These are the activations of a small neural network, seen along a few directions. Each row is one input.
In each table, some parts of the input vary, and every possible input appears once, in random order.
Descriptions start from the smaller parts, as in this example, which fits no table here: one of 3 separate values, together with either a single point or one of 11 places along a line or (one of 6 places along a line, together with one of 8 places around a ring).
Shared parts are said once, and a part with two or three values counts as separate values.
In the rows, zero is written as 128.

Other details of the inputs vary at random and push rows far along three fixed directions, the same in every table; ignore that.

Rows:
x1: [175  99 104 115 166 103  82  71 167 153 167]
x2: [116  98 130 124 122 157 135 154 129 136 120]
x3: [112 101 134 120 106 140 122 156 129 143 116]
x4: [154 114 137 131 118  65 187 127  83 129 214]
x5: [106 130 116 112 128 140 109 150 116 143 102]
x6: [127 101 122 127 109 157 145 149 131 137 110]
x7: [108 206 199 165 110  97 179 103 141  78 108]
x8: [109 103 126 115 106 141 118 145 120 141 108]
x9: [172 106  97 113 161 107  76  61 163 154 167]
x10: [168 114 111 137 119  58 169 143  96  76 211]
x11: [106 154 179 177 155 139  56  31 225 116  84]
x12: [121 137 106 120 125 158 134 150 118 140 104]
x13: [166  94 106 116 171  97  82  76 167 159 171]
x14: [120 136 116 112 127 146 111 152 115 139 100]
x15: [117 183 212 164  93 112 175  93 146  65 119]
x16: [166 127 140 113 107  65 176 124  73 117 203]
x17: [154  94 101 129 185 109  68  56 152 160 173]
x18: [114 212 202 158 113 109 169 102 138  66 112]
x19: [124 103 119 130 110 158 131 141 118 142 104]
x20: [109 127 120 114 128 140 111 162 124 147 109]
x21: [127 101 104 128  96 124 124 175 137  94 111]
x22: [114 186 169 156 162 124  64  47 222 111  71]
x23: [123 130 113 121 129 154 140 161 122 138 104]
x24: [124 132 116 106 127 147 122 162 127 136 105]
x25: [116 136 119 121 136 160 118 152 107 135 105]
x26: [125  95  97 141 100 133 136 173 136  97 108]
x27: [119 131 111 126 128 155 127 153 108 143  99]
x28: [120 106 127 125 115 162 127 147 111 133 112]
x29: [109 123 113 128 132 148 126 161 119 151 108]
x30: [124 109 115 124 103 161 143 141 125 138 111]
x31: [105 128 123 125 140 153 117 161 118 142 113]
x32: [105 126 111 125 130 147 128 152 108 145 102]
x33: [121 142 113 106 121 150 119 151 123 135 105]
x34: [166 128 130 117 119  84 182 117  79 113 217]
x35: [165 117  89 119 211 108  72  77 156 162 174]
x36: [119  96 123 128 115 151 143 152 132 143 113]
x37: [100 180 205 172  87  97 175  84 133  79 111]
x38: [118 140 113 115 133 164 124 152 115 133 110]
x39: [148 145 125 116 148  70 168 127  62 123 209]
Each input here is: one of 3 separate values, together with either a single point or (one of 2 separate values, together with one of 6 places around a ring).
The inputs of x35 and x22 match in every part but the choice among 3 separate values. If x18 is changed in the same way as x35 into x22, which row does it become?
> x24
Which other rows does x15 become when the choice among 2 separate values takes its other values? List them by row number.
> x18
List by row number the other rows that have the choice among 3 separate values in common with x6.
> x4, x7, x12, x19, x23, x26, x27, x29, x30, x32, x36, x37

Rows:
x40: [147 138  97 132 170 114 111  98 144 134 154]
x41: [115 116 133 140 106 173 115 127 156 121  72]
x42: [100 116 140 132  98 157 105 139 161 126  79]
x43: [ 82 152 177 126  72 141 200 187  73 133  91]
x44: [ 96 107 138 135 109 156 106 140 156 115  75]
x45: [145  66  79 100 106 124 197 208  59 146 192]
x46: [157  70  39 105 193 142  66 155 120 183 155]
x47: [ 97 137 156 126 135 184 120 135 146 146  81]
x48: [153 198 163 150 135  77 152  66 132  82 152]
x49: [115 116 140 130 102 168 111 132 164 124  74]
x50: [160 139 107 115 159 109  98  95 143 137 148]
x51: [124 132 152 117  94 111 201 149  43 125 182]
x52: [138 201 174 145 128  57 138  73 141  87 162]
x53: [149 104 118 146 146 108 108 105 147 129 155]
x54: [140 128 106 119 167  99  93 110 135 132 149]
What do these inputs look like to the network?
> either one of 3 separate values or (one of 2 separate values, together with one of 6 places around a ring)
List by row number the other inputs of the same sort as x47.
> x43, x51
Which other rows does x42 become when the choice among 2 separate values takes its other values? List them by row number.
> x52
Which other rows does x50 become when the choice among 2 separate values takes its other values? List them by row number.
> x49
